A small network was shown many inputs. Here are its activations along a few directions, one row for each input.
Each table varies a few parts of the input and shows all the possible inputs, shuffled.
Descriptions start from the smaller parts, as in this example, which fits no table here: one of 3 separate values, together with either a single point or one of 9 places along a line or (one of 6 places along a line, together with one of 8 places around a ring).
Shared parts are said once, and a part with two or three values counts as separate values.

Other details of the inputs shift rows strongly along two fixed directions, in all tables alike. That doesn't count.

A family of inputs:
row 1:  -2   7   6  -2   2 -12  12  -4  -1   2  -1
row 2:  28  39  46   2   4  29 -48 -27 -10  29   8
row 3:  0 -4 -3  3  2  8 -2  3  0 -2  2
row 4: -2 -4 -4  1  0  3 -8  2  1 -4 -3
row 5:  0 -5 -4  4  3  8  1 -2 -3 -1  1
row 6:   0  -4  -1   0  -1   5 -10   5   3  -4  -1
row 7:  0 -4  5 -3 -1  4  5 -4 -3 -8  4
row 8:  -2   7   1   4   2 -14  -1   4   3   5  -7
row 9: -1 -6 -3  1  0  4 -7  1 -2 -3 -3
row 10:  1 -4 -4  2  2  7 -3  5  3 -2  2
row 11: -1 -5  2  1 -1  6 -5  2 -3 -3 -2
row 12:  1 -2  0 -3  1  4 -5  1  4 -9  5
row 13:  1 -3 -1 -1  2  2 -1 -5 -1 -8  2
row 14:  1 -6  1  0  0 10  1  2  0 -1  3
row 15:  -1   6   1   2   2 -10  10   2   1   9  -4
row 16: -1 -4 -1  0 -1  4 -8  5  1 -4 -2
row 17: -1 -5 -3 -2 -2  4 -4 -2 -3 -1 -5
row 18: -1 -6 -1 -4 -3  6 -4  2  0 -2 -2
row 19:   1  -4 -10  -1   0   5  -3   2   4  -1   0
row 20:  1 -5 -3 -2 -2  5 -7  0  0 -2 -3
row 21:  1 -4 -3 -1 -1  6 -2  6  6 -2  2
row 22:  -1  -3 -13   1 -12   3  -2   0  -4   6  12
row 23:  -4   3   3   0   0 -12   8   2  -2   6  -8
row 24:  -4   6   4   2  -1 -14   4   8   5   4  -6
row 25: -2 -7  1  1  0  7 -4  2 -5 -4 -3
row 26:  -1  -4   1  -1   2   4   1  -2  -2 -10   4
row 27:  -2   8   9   0   2 -13  12  -1   0   0  -1
row 28:  0 -7 -3 -2 -1 10  4 -2 -3  0  1
row 29:  -2   6   2  -1  -1 -13   3   5   4   7  -7
row 30:  0 -5  2 -1  2  6  1 -4 -5 -9  4
row 31: -1 -6 -4 -2 -2  3 -4  0 -2 -2 -5
row 32:   0  -3   1  -5  -1   2   1   1   3 -10   5
row 33:  -2   8   4   3   5 -14   8  -4  -1   0  -2
row 34: -2 -5  0  1 -1  6 -7  3 -2 -4 -2
row 35:  -1   8   9  -1   2 -12   9   0   1   1   0
row 36:   0  -4 -10   2 -11   5   1  -4  -9   7  12
row 37:  -3   6   5   4   2 -12   1   5   1   5  -7
row 38: -1 -7  0  1  0  8  5  1 -2 -2  1
row 39:  -1   7   4   0   3 -11   9  -7  -4   2  -3
row 40:  18  30  33  -3   2  12 -24 -19  -2  18   8
row 41:  -1   8   2  -1   3 -15   9  -4   0   2  -3
row 42: -1 -6 -5 -3 -2  2 -5  2  1 -3 -4
row 43: -1 -7 -3 -5 -4  5 -4  3  2 -2 -2
row 44:   1  -2 -13   1 -12   4  -5   0  -2   5  13
row 45:  2 -1  3 -5 -1  5 -3  0  5 -8  6
row 46:  2 -3 -1 -7 -2  5 -2 -2  4 -7  4
row 47:  3 -2 -3 -5  0  4 -4 -5  2 -7  2
row 48:  0 -4  2 -4 -1  6  0  0  2 -9  5
row 49:  2 -5 -6  0  0  9 -1 -2 -2  0  0
row 50: -1 -6 -1  1  0  7 -6  0 -3 -3 -3
row 51:   1   8   1   1   1 -10   6   4   5   9  -3
row 52: -1 -7  3 -2 -3  8 -4  3 -2 -3 -1
row 53:  -2   8   1   2   5 -16   5   0   5   0  -1
row 54: -2 -8  0 -3 -3  6  0 -1 -4 -2 -4
row 55:  -4   6   6   2   0 -11   4   6   1   4  -6
row 56:   0  -4   1  -2   2   5  -1  -1  -1 -10   4
row 57:  -1   7   3   3   2 -10   8   6   5   6  -2
row 58:  1 -5 -4 -2 -1  8  1  1  2  0  1
row 59:   0  10   5  -3   2 -15   9  -2   4   3  -1
row 60:  0 -6 -4 -2 -1  8  4  0 -1  0  0
row 61: -1  7  5  7  5 -8  9  1 -3  7 -3
row 62:  -1   8   1   6   5 -11   4   6   5   6  -2
row 63:   0   9  -2   3   3 -12   5   2   3   9  -5
row 64:  -3   5   2   4   3 -12   1   3   0   4  -8
row 65:  1 -4 -7  3  3  7 -3  1  1 -2  1
row 66:   0   9   5   0   3 -14   8  -6  -2   3  -3
row 67:  0 -6 -3  0 -1  8  2  4  2 -3  2
row 68:  0 -4 -3 -2  2  4 -3 -3  1 -9  3
row 69:  0 -5  2 -6 -2  6  5 -6 -4 -6  3
row 70:  0 -5 -2  0  0  8  1  4  3 -2  2
row 71: -2 -8  3 -1 -3  7  0  2 -4 -4 -3
row 72:  -1   8 -10   4  -9 -14   3   2   0  13   7
row 73:   0   7   0   1   1 -10   8   3   4   8  -4
row 74:  -3   3   3   2   1 -12   6  -1  -5   6  -9
row 75:  0 -4 -3  2  2  7 -2  4  1 -2  2
row 76:  2 -3 -6  2  2  5 -6  2  4 -1  1
row 77:  1 -2  1 -6 -1  3  3 -5  0 -5  3
row 78: -1 -3  2 -2 -3  3 -4  5  2 -2 -2
row 79:   0  -3 -11   2 -12   5  -1  -3  -6   7  12
row 80:  -3   6  -9   5  -9 -13   7   0  -4  13   7
row 81:  -2   6   0   1   0 -13   0   3   3   6  -8
row 82:   0   9   1  -2   3 -14   4  -3   4   2  -2
row 83: -2 -7 -1 -4 -4  6 -2  1 -1 -2 -3
row 84:   0  -3  -1  -2   2   1  -1   1   3 -10   4
row 85: -2 -4  3 -1 -3  4 -2  4  0 -3 -3
row 86:  -2  10   7   2   6 -14   5   1   1   0   0
row 87:  1 -5 -5  0  1  7  2 -3 -4  0 -1
row 88:  1 -4 -7  2  3  4 -3  2  3 -2  1
row 89:  1 -5 -7  0  0  7  0  0 -1  0  0
row 90:  -2   6   0   7   5 -10   7   1   0   7  -4
row 91:  2 -3 -2 -5  0  4 -2 -5  0 -7  2
row 92:  1 -5 -2  3  2  9 -1  1 -1 -2  2
row 93:  -3   7   5   4   5 -13   9  -5  -3   0  -3
row 94:  1 -5 -8 -1  0  6 -1  0  1  0  0
row 95:  2 -5 -5  2  2  9 -3  0  0 -2  1
row 96:  0 -2 -3 -1  2  0 -2 -2  3 -8  3
Each input here is: one of 6 places along a line, together with either a single point or (one of 3 separate values, together with one of 5 places around a ring).
Question: Changing only the place on the line of 6 turns row 6 into row 16. The same change can be made to row 72. Which row results?
Answer: row 44
Question: Changing only the place on the line of 6 turns row 26 into row 30. The same change can be made to row 11. Which row results?
Answer: row 25
Question: Changing only the place on the line of 6 turns row 51 into row 73. The same change can be made to row 62. Which row results?
Answer: row 10
Question: Change only the choice among 3 separate values in row 71. List by row number the other rows that result.
Answer: row 7, row 38
Question: Change only the place on the ring of 5 in row 49. List by row number the other rows that result.
Answer: row 14, row 60, row 90, row 92
Question: Change only the choice among 3 separate values in row 20. List by row number the other rows that result.
Answer: row 91, row 94

A family of inputs:
row 97:  0 -9 -6  5  1 -3 12  4  6 -9  1
row 98: -11  -4  -8   2  15 -24  17   9   7 -13 -13
row 99:  -2 -22 -13   3  -3   7   5   8   4 -18   8
row 100:  -3 -29 -30  -3  -5  19  -4  23   2  -9  -6
row 101:  14   8   4  -3  -4  33 -26 -20 -11  11  17
row 102: -10  10   7   1  -2 -34  24  13   1   3 -11
row 103:   1 -15 -34   1 -10   9  -6  13   1   3   1
row 104: -1  0 -1  5  0 -6 14 -5 -4 10 -3
row 105:  -6 -37 -31 -13 -19  21  -1   3  -4 -31  12
row 106:  -3   9   6  12   1 -29  20   3  -7  14  -5
row 107:  -9 -15 -12  -2   6  -4  15   0  -1 -13 -15
row 108: -2  3 -4 -6 -9  2 -8 -5 -3 -1 12
row 109:  20 -14  -3  -6 -14  61 -37 -21 -11  -9  21
row 110:  22  16  30 -14  -3  45 -37 -18  -1  11  12
row 111:  28  33  42   2  11  18 -37 -19   4  11   3
row 112: -6 -4  4  1  1  8  0  1 -9 -2  1
row 113:  17  32  37  -8   2  19 -28 -16  -2  22   9
row 114:  18  47  43  10   6   4 -47 -11   4  43  -9
row 115:  -1 -37 -17  -7   0  30 -12   6   5 -40   3
row 116:  -6  -8  -7  -2   6   2  15   8   7 -10  -2
row 117:  -7  -1   0   7   1 -12   9  -1  -9   8   1
row 118:  18  25  35  -5   1   8 -30 -14  -1   8  -1
row 119:  -1 -50 -43  -5 -11  36 -12  18   2 -18   5
row 120: -19 -11 -12  -4   3 -33  22  12   2 -17 -15
row 121:  1 12 14  4  5 -5  3  6  3  1  0
row 122:  -5  14 -11   7   5 -34  28   3   8   8  -2
row 123:  18  37  40   7  -2  28 -50  -9   1  41   3
row 124: -16   8  -1   6   8 -29  31   7  -4   9 -13
row 125:   1  10  -3  -6  -6 -12   9  -5   3   8   3
row 126:   0 -10   2  -5   3  25 -13   4   1 -15  11
row 127:  12  34  32  -5   7  -9 -12 -15   4  19  -7
row 128:  -8   8   4   4  -4 -40  25   8   1   8  -6
row 129:  -1 -11 -17   2   3   1  -9  15   5  -1 -17
row 130: -11  12 -13   8   7 -38  29   7   6   6  -1
row 131:  10  37  39  -3   2  -1 -20 -10  -4  24   4
row 132:  -2  -5  -1   7  -1 -13  17  -1  -5   5  -4
row 133:   8 -11 -13  -2  -5  21  -6  -3   4 -15  14
row 134:  1 -8 -1 -5 -7 -3  7  0  2 -4  2
row 135:  -2   5 -11   4  -3  -9  15  -6  -4   9   1
row 136:  3  6  6 -4 -3 -8  8 -5  4  9  0
row 137: -10  -4  -4  -1  -4 -20  14   5  -1   0   0
row 138:  -3 -34 -30  -7 -14  39 -13  -6 -12 -24  17
row 139: -15   8   1   9  11 -39  21   5  -5   2 -20
row 140:   0   5   4   2  13 -11   7   0  10  -5 -10
row 141:   5  -8   3  -2   2  20  -4   3   5 -13   3
row 142: -16   5  -3  -3   8 -42  25   7   5  -2 -20
row 143:  0 -4  5  1 -1 11  4 -1 -6 -2 -3
row 144:  3 13  0  7 -2 -9  2  0  2  1  9
row 145:  -5  17  12   7  15 -28   4   3   5   2 -10
row 146:  27   9  30  -4   1  50 -47 -25  -9   0   6
row 147:   1  -5 -10 -11  -8  11  -7  -6  -1  -4  12
row 148:  -5   0   0  -4  -1 -15  12   0   2   5   1
row 149:   2  -8   6 -10  -5  15  -3   1   1  -9   2
row 150:   0  19  19  10   3 -18  11   2  -7  15  -9
row 151:  -8 -28 -18  -8   3  27   2   9   4 -26   8
row 152:  -3 -33 -29  -7  -6  32 -12   2  -1 -30  21
row 153:   3   6  14  -5   2 -12  -2  -3   3  -4 -10
row 154: -11 -52 -37  -7  -7  32   7   3  -5 -28   8
row 155:  16  33  27   6  10  -6  -7 -12   5  26   5
row 156:  -3  14  -2   1  -5 -35  21   2   2   8  -3
row 157:  -6 -13 -22   4 -14   9 -13   8   3   6   3
row 158:   1   5  11   6   5  -8  -2  -3  -6  -1 -10
row 159:  -3 -38 -20  -9  -6  43   0   0  -5 -25   2
row 160: -14   5  -5  10   8 -38  26  12   5   3  -3
row 161: -12   7 -12  11  -4 -38  32   5  -7   6  -7
row 162: -14  -8 -15  12  -7 -19   7  17   7  14  -9
row 163:  -7  -1   0   1  11 -14  10  -2  -3  -2 -14
row 164:  16  24  24   3   9  12 -20 -14   2  20  13
Question: What do these inputs look like to the network?
Answer: one of 4 places along a line, together with either one of 2 separate values or (one of 3 separate values, together with one of 5 places around a ring)
Question: Changing only the place on the line of 4 turns row 141 into row 133. The same change can be made to row 149. Which row results?
Answer: row 156
Question: Changing only the place on the line of 4 turns row 138 into row 139. The same change can be made to row 144. Which row results?
Answer: row 115
Question: Change only the place on the ring of 5 in row 159. List by row number the other rows that result.
Answer: row 112, row 124, row 143, row 150
Question: Change only the choice among 3 separate values in row 130. List by row number the other rows that result.
Answer: row 101, row 147
Question: Change only the place on the line of 4 in row 108. List by row number the other rows that result.
Answer: row 120, row 131, row 137

A family of inputs:
row 165:  12  12  32  -7   8  18 -24 -11  -2 -10   0
row 166:  -3 -30 -28  -9  -8  23   0  11  11 -27  16
row 167:  11  11  26   0  -4  22 -11 -11  -7  16  10
row 168:  4 17 14  8  1 -9 -7  8  1 26 -8
row 169:  -6 -34 -27  -3  -8  24   4  -6 -12 -20   9
row 170:  -4 -33 -34   3   1  24  -7   9   2 -19   3
row 171:  -1  24  11  16  11 -24   9  11   8  24 -12
row 172:  22  -3  14  -5  -1  61 -32 -16  -6  -2  23
row 173:   6  13  12  -5  -9   0 -11   1   7  12  13
row 174: -20 -17 -26   4  -8 -27  24  19  -3   1 -22
row 175:  18  16  15   4   6  24 -17 -20  -8  13  16
row 176:  -1 -33 -33 -12 -17  29 -14  -3   1 -26  17
row 177:  -4  32  31   1  19 -36  12  -4   2   7 -18
row 178:  -6 -12 -31  -1  -1 -11  13   7   8 -15   8
row 179: -23  -6 -27  -1 -12 -54  40  19   3  -1 -12
row 180:   3  18   5  11   2 -11 -11  -4  -4  24  -7
row 181: -18 -16  -8  -5  12 -31  33  10   8 -25 -22
row 182:   3  20  20   2  -5 -10   3 -12 -13  24  -3
row 183:   8  21  32   0  13 -15  -2  -6   3  -1 -12
Question: What do these inputs look like to the network?
Answer: either one of 4 separate values or (one of 3 separate values, together with one of 5 places around a ring)
Question: Change only the choice among 3 separate values in row 172. List by row number the other rows that result.
Answer: row 166, row 171
